Each row below is a small network's average activation on inputs in which a field has the value named, seen along a few directions.
Related values have similar rows: they may be neighbours, one step apart, or belong to one group.
(in the rows, 500 means zero)
Strong random noise was added to every row along 2 fixed directions; ignore it. To show where, here is one row again and again, with new noise each time:
516; 554; 661; 516; 665; 403; 367; 497; 499; 295; 395; 541; 636; 571; 633; 705; 418
526; 496; 687; 559; 572; 464; 400; 491; 506; 373; 409; 567; 633; 603; 552; 658; 456
495; 446; 589; 452; 535; 710; 469; 530; 465; 362; 479; 484; 475; 537; 501; 495; 602
512; 516; 647; 507; 615; 493; 400; 504; 492; 326; 419; 531; 594; 568; 584; 642; 473


Fimo, 15 values:
y13: 300; 659; 428; 365; 669; 569; 617; 564; 440; 419; 603; 253; 408; 466; 676; 576; 494
y7: 554; 389; 456; 320; 605; 382; 376; 461; 551; 479; 500; 412; 393; 639; 479; 573; 486
y11: 548; 484; 397; 406; 544; 194; 416; 443; 584; 503; 575; 344; 459; 449; 500; 588; 471
y5: 452; 642; 373; 379; 586; 506; 553; 623; 552; 521; 619; 159; 448; 385; 640; 542; 488
y8: 702; 413; 453; 760; 308; 296; 366; 504; 612; 578; 510; 563; 569; 460; 380; 569; 478
y15: 425; 451; 345; 485; 249; 818; 638; 605; 385; 666; 670; 318; 342; 277; 384; 234; 609
y1: 438; 597; 463; 397; 661; 514; 544; 439; 476; 437; 418; 716; 473; 486; 567; 501; 497
y12: 315; 566; 409; 490; 466; 816; 669; 609; 423; 550; 567; 372; 348; 382; 561; 299; 683
y2: 664; 439; 655; 615; 490; 211; 323; 391; 574; 571; 412; 704; 687; 650; 401; 623; 346
y14: 580; 547; 424; 424; 632; 216; 347; 448; 576; 331; 329; 664; 562; 509; 537; 500; 395
y6: 444; 467; 533; 681; 242; 816; 757; 375; 420; 858; 544; 617; 554; 511; 367; 275; 538
y10: 480; 479; 559; 406; 532; 641; 515; 518; 488; 312; 460; 485; 444; 540; 626; 491; 600
y4: 399; 438; 599; 507; 565; 430; 513; 499; 423; 541; 414; 501; 476; 689; 539; 658; 426
y9: 500; 549; 397; 584; 291; 605; 679; 507; 472; 635; 568; 539; 482; 284; 361; 267; 571
y3: 669; 437; 494; 716; 347; 185; 479; 462; 593; 717; 546; 787; 651; 532; 292; 462; 333
Each value of Fimo is a pair of two hidden parts, and every pair occurs once (5 first parts, 3 second parts).
Q: y8 and y3 share the first part; y8 and y15 share the second. Which value has the first part of y15 and the second part of y3?
A: y9
Q: y14 and y7 share the first part; y14 and y1 share the second. Which value has the first part of y1 and the second part of y7?
A: y4

Defi, 15 values:
f15: 426; 487; 570; 501; 569; 675; 564; 483; 390; 358; 459; 571; 505; 538; 550; 484; 563
f14: 521; 460; 528; 504; 476; 597; 532; 386; 558; 541; 414; 740; 498; 588; 410; 413; 549
f9: 594; 460; 419; 436; 431; 630; 539; 545; 472; 363; 526; 560; 514; 341; 417; 354; 598
f4: 393; 468; 521; 604; 257; 605; 694; 549; 549; 745; 656; 415; 463; 540; 342; 429; 593
f11: 539; 465; 150; 181; 516; 678; 461; 556; 401; 401; 614; 273; 222; 218; 504; 279; 561
f2: 483; 562; 438; 581; 355; 551; 660; 553; 471; 701; 612; 500; 540; 446; 456; 394; 536
f10: 368; 639; 619; 342; 756; 487; 397; 488; 422; 302; 376; 391; 528; 551; 716; 716; 419
f12: 436; 498; 645; 693; 337; 549; 516; 512; 558; 659; 473; 485; 602; 641; 533; 575; 456
f6: 544; 454; 506; 461; 748; 300; 334; 450; 555; 351; 368; 570; 563; 631; 535; 554; 406
f8: 459; 528; 605; 694; 429; 455; 637; 538; 516; 519; 466; 632; 660; 496; 509; 530; 463
f13: 557; 349; 704; 560; 377; 512; 440; 437; 514; 613; 508; 580; 538; 784; 370; 643; 500
f7: 520; 596; 382; 555; 463; 319; 567; 444; 534; 585; 453; 588; 564; 395; 443; 468; 440
f1: 532; 388; 519; 529; 317; 427; 552; 519; 563; 799; 590; 443; 402; 553; 351; 478; 565
f3: 516; 535; 500; 409; 666; 542; 316; 525; 529; 338; 548; 278; 370; 377; 623; 519; 588
f5: 653; 351; 497; 630; 392; 459; 438; 491; 497; 565; 506; 583; 506; 540; 381; 446; 443
Each value of Defi is a pair of two hidden parts, and every pair occurs once (5 first parts, 3 second parts).
Q: f12 and f4 share the first part; f12 and f9 share the second. Which value has the first part of f9 and the second part of f4?
A: f7
Q: f5 and f11 share the first part; f5 and f8 share the second. Which value has the first part of f8 and the second part of f11?
A: f2

Bof, 15 values:
p2: 530; 569; 446; 546; 456; 428; 507; 602; 483; 603; 614; 227; 576; 405; 673; 543; 391
p3: 643; 376; 279; 505; 360; 516; 401; 596; 507; 585; 664; 332; 350; 371; 415; 395; 621
p4: 620; 262; 407; 354; 511; 683; 310; 496; 584; 465; 489; 292; 298; 447; 509; 335; 674
p9: 490; 447; 453; 347; 567; 279; 348; 376; 494; 538; 344; 635; 493; 701; 424; 487; 484
p1: 497; 699; 549; 735; 438; 249; 582; 511; 545; 503; 498; 636; 750; 353; 581; 567; 332
p10: 459; 480; 740; 618; 621; 368; 469; 366; 532; 619; 326; 732; 586; 858; 430; 724; 374
p5: 283; 555; 578; 424; 585; 686; 738; 446; 459; 512; 617; 457; 426; 568; 429; 616; 482
p7: 362; 769; 403; 514; 626; 200; 596; 477; 450; 609; 520; 438; 598; 539; 558; 592; 352
p8: 505; 629; 263; 267; 764; 219; 473; 392; 526; 504; 524; 461; 445; 370; 554; 530; 409
p13: 638; 487; 486; 640; 367; 282; 448; 477; 570; 557; 482; 776; 652; 315; 379; 460; 362
p12: 386; 675; 538; 492; 498; 744; 626; 568; 413; 337; 501; 523; 534; 395; 671; 493; 520
p14: 452; 439; 545; 403; 665; 684; 335; 598; 482; 303; 434; 288; 364; 559; 652; 548; 604
p15: 536; 413; 754; 642; 612; 447; 506; 455; 513; 268; 363; 731; 697; 581; 531; 573; 481
p6: 345; 385; 571; 519; 272; 846; 633; 648; 468; 542; 603; 229; 406; 497; 444; 481; 784
p11: 734; 660; 464; 396; 661; 308; 292; 484; 482; 176; 374; 700; 507; 447; 711; 562; 286
Each value of Bof is a pair of two hidden parts, and every pair occurs once (5 first parts, 3 second parts).
Q: p9 and p11 share the first part; p9 and p7 share the second. Which value has the first part of p7 and the second part of p11?
A: p1
Q: p15 and p14 share the first part; p15 and p12 share the second. Which value has the first part of p12 and the second part of p14?
A: p6

Nul, 15 values:
h11: 613; 396; 485; 637; 369; 232; 515; 405; 576; 857; 532; 521; 593; 585; 421; 575; 349
h6: 566; 472; 419; 577; 358; 523; 631; 449; 518; 680; 637; 649; 466; 386; 257; 307; 487
h3: 450; 382; 481; 371; 566; 592; 452; 521; 431; 438; 402; 471; 350; 674; 426; 596; 573
h8: 586; 429; 452; 511; 396; 423; 440; 399; 536; 569; 370; 757; 481; 541; 372; 348; 502
h10: 388; 786; 333; 360; 775; 413; 479; 661; 466; 121; 506; 179; 444; 132; 928; 610; 462
h12: 408; 441; 356; 264; 592; 879; 602; 483; 373; 241; 515; 531; 242; 478; 455; 257; 716
h15: 533; 509; 274; 152; 776; 517; 399; 564; 568; 359; 518; 351; 209; 431; 570; 429; 592
h14: 326; 537; 610; 431; 641; 520; 547; 530; 437; 487; 505; 346; 513; 610; 577; 655; 523
h7: 620; 389; 581; 425; 526; 792; 407; 550; 500; 347; 589; 466; 475; 613; 553; 389; 615
h4: 338; 681; 660; 535; 552; 354; 543; 422; 473; 377; 309; 639; 728; 564; 619; 689; 357
h2: 417; 476; 683; 633; 395; 687; 530; 615; 488; 435; 503; 455; 517; 542; 569; 488; 525
h5: 608; 554; 342; 389; 622; 411; 429; 585; 512; 343; 615; 297; 482; 171; 624; 443; 536
h13: 374; 566; 471; 552; 453; 583; 624; 477; 459; 673; 651; 308; 374; 468; 436; 532; 505
h1: 681; 327; 404; 468; 347; 721; 352; 559; 467; 532; 538; 517; 346; 469; 397; 251; 691
h9: 387; 730; 358; 445; 595; 507; 634; 496; 467; 468; 511; 476; 613; 328; 621; 538; 443
Each value of Nul is a pair of two hidden parts, and every pair occurs once (5 first parts, 3 second parts).
Q: h6 and h11 share the first part; h6 and h9 share the second. Which value has the first part of h9 and the second part of h11?
A: h13
Q: h1 and h15 share the first part; h1 and h7 share the second. Which value has the first part of h7 and the second part of h15?
A: h3
